A small network was trained on made-up records. Each row is its average activation on records with the value named, seen along a few directions.
Values that are neighbours, or in one group, have similar rows; names and order tell nothing.
(in the rows, 500 means zero)
Random noise pushes rows far along 6 fixed directions. That doesn't count. These rows show it; they differ only by the noise:
461 467 466 529 385 498 481 516 383 328 558 549 372 479 541 521 429 406 523 556 426 534
609 404 519 477 302 559 485 462 544 181 461 671 512 638 561 383 516 537 591 427 397 582
491 423 513 634 413 510 627 554 487 370 443 625 608 682 659 486 318 454 449 430 449 630
643 534 563 416 487 497 617 471 386 121 512 468 652 609 613 506 375 431 611 362 334 545
545 321 477 590 382 523 393 503 760 572 339 657 530 611 653 417 615 663 419 519 614 549
596 560 562 599 574 482 468 532 461 549 587 452 497 443 415 513 472 557 604 622 397 820
370 359 472 769 236 512 530 532 592 579 459 860 350 642 495 377 355 544 431 546 548 687
421 543 496 603 376 393 408 407 533 714 594 670 155 346 278 437 449 598 575 648 590 548


Field GEZOS:
bes: 569 645 618 480 657 483 391 431 642 752 500 317 466 389 350 467 714 644 497 522 667 379
lovu: 637 454 537 407 467 530 569 443 654 515 421 699 541 644 349 371 490 617 570 374 468 468
forur: 488 437 497 405 413 532 548 455 577 457 427 656 385 464 399 403 455 608 555 415 456 438
luno: 492 440 504 424 444 545 478 537 320 226 557 446 446 422 557 545 518 399 599 473 308 564
noga: 473 702 565 480 761 401 533 397 565 702 505 233 579 367 499 531 507 568 477 403 677 100
fomu: 556 633 557 425 469 344 833 202 607 631 435 737 483 560 255 330 137 628 625 149 647 214
sep: 445 625 532 313 467 422 486 394 554 513 537 483 510 516 390 487 560 509 513 370 587 249
mikad: 421 622 546 572 485 507 652 540 286 483 657 642 449 581 264 441 352 379 535 500 415 737
dage: 393 614 437 465 537 438 519 431 463 540 546 346 612 526 632 592 492 429 344 417 629 199
vebav: 505 660 569 629 625 545 508 578 511 707 562 360 664 406 351 564 649 491 582 609 494 740
zar: 432 501 389 431 586 534 416 564 359 576 620 428 391 392 408 523 590 395 421 680 513 494
liton: 316 434 328 640 576 457 552 564 441 880 474 510 427 471 468 598 382 395 278 610 665 426
pasoz: 306 404 544 606 550 477 692 622 346 426 419 500 689 637 864 634 192 292 322 441 457 490
mapu: 624 504 600 498 285 527 587 446 632 384 457 795 444 644 288 316 429 680 760 365 390 723
The values of GEZOS form a line.
Q: Name the neighbours of sep, in listed order.
A: mikad, dage
Q: Name the neighbours of pasoz, in listed order.
A: luno
Q: Name the neighbours of lovu, in listed order.
A: fomu, liton
Q: Name the neighbours of bes, in listed order.
A: noga, vebav

Field POK:
bitu: 560 402 348 519 413 635 325 580 479 560 548 427 331 433 421 546 701 420 343 691 488 536
tefa: 510 519 506 445 531 548 531 448 588 500 427 525 463 511 479 423 563 505 535 402 581  92
naz: 377 345 448 466 286 441 389 527 471 543 451 742 322 525 561 522 565 427 415 603 589 515
lesek: 393 505 558 658 520 537 488 658 540 533 452 302 534 404 640 569 510 450 431 567 491 600
bazam: 422 687 570 397 503 410 595 327 492 468 592 506 708 595 475 450 406 463 529 274 566 308
bet: 353 487 546 684 600 473 691 599 417 512 489 536 766 743 669 501 237 455 260 411 514 698
kudem: 296 488 413 634 465 418 693 449 365 408 421 531 360 455 707 592 262 403 396 440 656 187
pegak: 560 528 406 259 489 397 584 400 468 493 501 577 412 507 379 498 379 438 548 383 571 191
gep: 494 195 437 585 313 602 407 582 705 454 332 702 483 601 722 476 554 618 495 526 410 658
The values of POK form 3 separate groups.
Q: Which other values are in the same group as bazam? Give them in the order they are listed.
A: naz, bet
Q: Which other values are in the same group as bitu? Give them in the order they are listed.
A: tefa, pegak
